A small network was shown many inputs. Here are its activations along a few directions, one row for each input.
Each table varies a few parts of the input and shows all the possible inputs, shuffled.
Descriptions start from the smaller parts, as in this example, which fits no table here: one of 4 places along a line, together with either a single point or one of 9 places around a ring or (one of 3 separate values, together with one of 5 places around a ring).
Shared parts are said once, and a part with two or three values counts as separate values.
In the rows, 128 means zero.

Other details of the inputs vary at random and push rows far along three fixed directions, the same in every table; ignore that.

Table:
row 1: [124  91 109 186 151 138 171 141 117 108 104  74  53 108]
row 2: [ 76  99 130 129 119 122 126  73 129  64 157 124  97  54]
row 3: [102 123 126  85 110 106  73  77 148 106 153 166 140  83]
row 4: [188 145 123  89 150 101 119 180 130 181 130 126 125 189]
row 5: [ 86 109 125 111 132 170 126  91 134  97 166 164 170 108]
row 6: [127 119 123 132 154 124 150 168 109 125 121  87 100 132]
row 7: [120 135 108 146  89 169  99 120 161 118  97 181 177 133]
row 8: [136 109 131 148 150 120 120 136 118 129 114 116 104 113]
row 9: [111 110 155 106 175 104 145  94 114 140 166 127  86 119]
row 10: [107 102 149 127 170 130 176  75 107 121 170  92 135 148]
row 11: [145 116 155 106 177 126 134  81 115 168 156 114 152 184]
row 12: [215 167 123 150 124 118  90 221 132 195  29 130 142 188]
row 13: [135 143 110 143  77 126  83 136 149 110  64 147 138  94]
row 14: [146 119  95 157  80 159  61 176 126 127  29 123 141  97]
row 15: [151 131 146 150 135 140 178 133 106 133 113  86 144 178]
row 16: [181 132 124  86 188  99 102 146 136 206 137 131 112 190]
row 17: [122 132 108 172  73 161 121 172 115  77  34 102 133  59]
row 18: [ 93 115 117  86  96  96 107 113 138  86 187 147 128 104]
row 19: [147 122 148  75 199  91 118 131 113 168 177 131 128 151]
row 20: [162 147 123 180 154 153 148 184  87 152  42  84  94 132]
row 21: [144 142 130 156 163 121 136 132 110 155 100 112  82 144]
row 22: [120 133 148 120 164 142 179 117 139 125 189 144 129 182]
row 23: [ 79 123 113 149 102 106 135  79 128  79 152 141  91  77]
row 24: [110 135 132 172 133 115 192 132 103  90 139  94  61 118]
row 25: [139 154 127  53  92  95  52 113 153 137 144 187 175 123]
row 26: [103 104 100 109  82 118 124 126 128  76 155 134 127  79]
row 27: [145 127 131 189 130 137 167 117 130 137  82  93 126 175]
row 28: [137 155 132  49 115 102  81 120 109 143 169 173 167 126]
row 29: [122 116 105  29 106 105  61 118 132 132 177 173 186  98]
row 30: [ 79 110 148 166 164 145 188  58 152 119 212 104  91 121]
row 31: [101 115 140 133 181 148 160  83 146 129 181 147 117 162]
row 32: [138 124  92  84  87 103  57 121 157 138 129 176 159 114]
row 33: [172 146 131  89 179  87 102 154 141 197 139 133 113 202]
row 34: [102 131 154 161 144 144 207 102 144 117 204  96 102 142]
row 35: [145 150 128 124 143 131 130 161  93 147  99 114 125 128]
row 36: [113 115 144 175 125 130 206 102 117  92 142  81 112 155]
row 37: [ 97 113 129 108 109 127 110 113 115 107 120 145 136  67]
row 38: [116 141 133  48  87  86  65  96 146 138 164 203 169 112]
row 39: [101 119 144 128 181 159 191 116 122 115 179 122 128 153]
row 40: [177 141 137 127 168 118 129 196 106 171  89 105 131 158]
row 41: [ 98 125 116 216  72 205 167 145 132  87  80  86 145  68]
row 42: [159 146 130 192 137 192 184 194 119 132  62 105 129 177]
row 43: [171 146 140  66 170  98 114 174 117 179 157 123 129 192]
row 44: [ 72 111 134 100  82 109 135  94 120  65 171 153 126  57]
row 45: [104 112 144 165 140 115 202  77 128 101 165  92 104 164]
row 46: [143 140 159  68 182 100 139 141 105 174 155 131 127 152]
row 47: [109 117 118 110  76 111  98 131 125  80 142 154 155  73]
row 48: [ 91 106 117 130 102 181  99  88 143  94 134 174 173  97]
row 49: [181 156 115 112  97 155  49 188 121 160  17 139 183 111]
row 50: [115 110 141 179 146 149 206 117 100 104 114  62 122 143]
row 51: [112 115 115  41 122 109  50 113 130 134 171 167 174 103]
row 52: [117 109 109 164 134 105 182 133 136 100 145  95  57 129]
row 53: [127 137 114 145  71 124  91 137 141 123  60 159 137  92]
row 54: [150 150 118 152  51 142  99 185 124 120  29 144 148 100]
row 55: [159 129 144 104 192  87 111 129 131 180 152 136 110 169]
row 56: [173 151 128  99 154  96 105 173 137 184 123 129 117 198]
row 57: [124 103  81 154  75 157  98 160 123  95  59 118 136  62]
row 58: [113 132  99 212  58 195 140 152 151  78  48 144 147 114]
row 59: [145 139 135 195 132 142 193 184 107  96  65  62  68 121]
row 60: [147 135 134 150 167 131 135 136  97 154 102 105  86 136]
row 61: [155 157 159  98 156 145 147 132 137 184 186 125 162 180]
row 62: [ 75 126 118 135  95 101 141  80 126  70 172 144  94  81]
row 63: [131 156 130  83  80 142  70  98 172 163 172 186 210 138]
row 64: [165 152 157  97 187 155 127 132 134 214 164 122 169 182]
row 65: [135 128 147 110 160  81 153 135 125 127 184 124 101 150]
row 66: [150 134 139 167 155 126 144 154 120 162  64 109  81 142]
row 67: [105 101 146 164 166 124 185  63 124 117 159  90 103 158]
row 68: [ 96 110 114 135 100  93 108  97 148  87 151 155 120  83]
row 69: [ 68 101 133 159 108 169 144  58 147  91 185 123 132  69]
row 70: [123 138 145 100 135  96 144 119 131 106 169 126 106 127]
row 71: [114 113  95 146  82 135  73 137 142 106  79 137 128  89]
row 72: [177 171 118 135  79 171  59 152 169 197  70 165 210 155]
Each input here is: one of 8 places around a ring, together with either one of 3 separate values or one of 6 places along a line.
The inputs of row 49 and row 59 match in every part but the place on the ring of 8. If row 51 is changed in the same way as row 49 into row 59, which row does it become?
Answer: row 43
Change only the choice among 3 separate values in row 36. List by row number the other rows that result.
Answer: row 22, row 34
Change only the place on the ring of 8 in row 41. List by row number the other rows that result.
Answer: row 30, row 34, row 61, row 63, row 64, row 69, row 72
Change only the place on the ring of 8 in row 55. List by row number the other rows that result.
Answer: row 8, row 12, row 19, row 40, row 47, row 65, row 68

Table:
row 73: [179 156 142  32 148  89  74 154 124 196 149 157 174 178]
row 74: [139 124 143  68 180  93 101 112 126 169 179 147 125 145]
row 75: [ 81 104 148 165 158 125 227  94 116  82 196  78  76 128]
row 76: [150 132 129 193 117 162 158 151 114 133  51  93 124 142]
row 77: [167 144 115 157 110 139  92 173 114 153  30 114 131 125]
row 78: [105 128 115 197  95 136 162 109 169  98 117 126  96 130]
row 79: [102 117 151 133 188 135 196 108 124 120 203 104  87 148]
row 80: [141 137 143  35 149  75  85 108 122 155 184 160 160 154]
row 81: [109 123 110  96  83 134  80 135 135 100 124 161 151  72]
row 82: [ 88 120 145 105 155 122 169  90 127 105 221 131 125 127]
row 83: [121 115 141 184 200 151 216 132 120 132 147  72  65 158]
row 84: [171 148 121 166 130 143 146 210 110 145  50  95 105 138]
row 85: [108 121 118 150  74 150 124 115 129  84 101 129 163  98]
row 86: [193 152 136  82 201 114 104 179 119 218 120 128 125 196]
row 87: [ 87 112 116 151  80 152 114  81 133  81 121 136 152  73]
row 88: [102 124 100 123  55  97  74  94 168  89 142 187 129  89]
row 89: [167 140 117 154 102 133 101 176 109 149  29 117 135 132]
row 90: [ 94 109 116 113  79 153  79  82 146  97 142 169 181  71]
The inputs of row 90 and row 74 match in every part but one. If row 85 is changed in the same way as row 90 into row 74, which row does it become?
Answer: row 80
Describe the family of inputs behind these rows.
Answer: one of 2 separate values, together with either a single point or one of 8 places around a ring

Table:
row 91: [120 111 134 195 150 120 204 120 130 110 136  74  69 145]
row 92: [158 150 144 139 177 106 139 126 142 169 126 123  90 184]
row 93: [202 164 118  87  70 150  22 198 123 196  12 161 226 132]
row 94: [141 135 150 150 170 110 160 107 137 164 142 118  98 175]
row 95: [109 127 117 166  64 180  97 107 156 103  96 162 171  95]
row 96: [139 125 145 185 162 118 213 151 113 123 110  76  72 162]
row 97: [ 92 110 116  83 121  81 109  77 158 108 215 165 118 109]
row 98: [ 98 114 116 209  87 192 171 152 120  68  62  84 120  59]
row 99: [109 104 104 221  96 160 148 163 105  62  29  75  81  61]
row 100: [ 83 112 125  88 122  85 116  60 156  86 221 153 122 107]
row 101: [ 72 111 142  85 124 123 145  70 143  86 228 163 157 111]
row 102: [105 116 126 155 145 104 177 135 113  97 159 100  53 107]
row 103: [156 153 139  67 141 127  72  98 148 198 154 181 182 189]
row 104: [152 149 135  82 147 127 114 131 112 166 153 139 158 164]
row 105: [203 164 135 166 193 115 146 187 137 220  68 110  73 217]
row 106: [154 140 142 142 166 106 169 158 123 136 117 101  83 174]
row 107: [101 109 104 128  63 181  71 120 126  83  89 159 204  47]
row 108: [140 133 150 111 182 105 155 140 114 143 146  94  83 147]
row 109: [110 109  88 114  56 137  42 141 126  95  74 168 164  45]
row 110: [153 150 150 127 180 141 164 154 113 166 148 108 132 173]
row 111: [160 157 139  42 143  89  68 132 124 170 167 166 163 158]
row 112: [ 75 110 132  78 119 111 141  61 134  87 220 158 145 115]
row 113: [170 145 132  82 153  92 111 161 132 174 135 153 123 178]
row 114: [108 128 133  71 105  99  95  93 122 119 186 163 167 103]
row 115: [177 137 136 119 189 146 132 162  97 189  92 101 136 181]
row 116: [122 126  91 150  33 171  72 128 149 101  70 153 189  97]
row 117: [187 141 118 149 111 155  78 198 104 175   4 117 172 135]
row 118: [ 80 102 142 152 170 134 219  94 106  88 179  71  65 108]
row 119: [ 84 111 136  93 124 129 126  68 158 108 226 157 162 124]
row 120: [ 81  98 101 204  79 145 163 149 119  48  75  87  61  35]
The inputs of row 103 and row 95 match in every part but one. If row 112 is changed in the same way as row 103 into row 95, which row does it become?
Answer: row 101
Describe the family of inputs behind these rows.
Answer: one of 5 places along a line, together with one of 6 places along a line
A walk changes only the place on the line of 6. It starts at row 94 and steps to row 91. List the rest of the walk in order.
Answer: row 96, row 114, row 93, row 117
Change only the place on the line of 5 in row 114. List by row number the other rows that result.
Answer: row 102, row 104, row 110, row 111
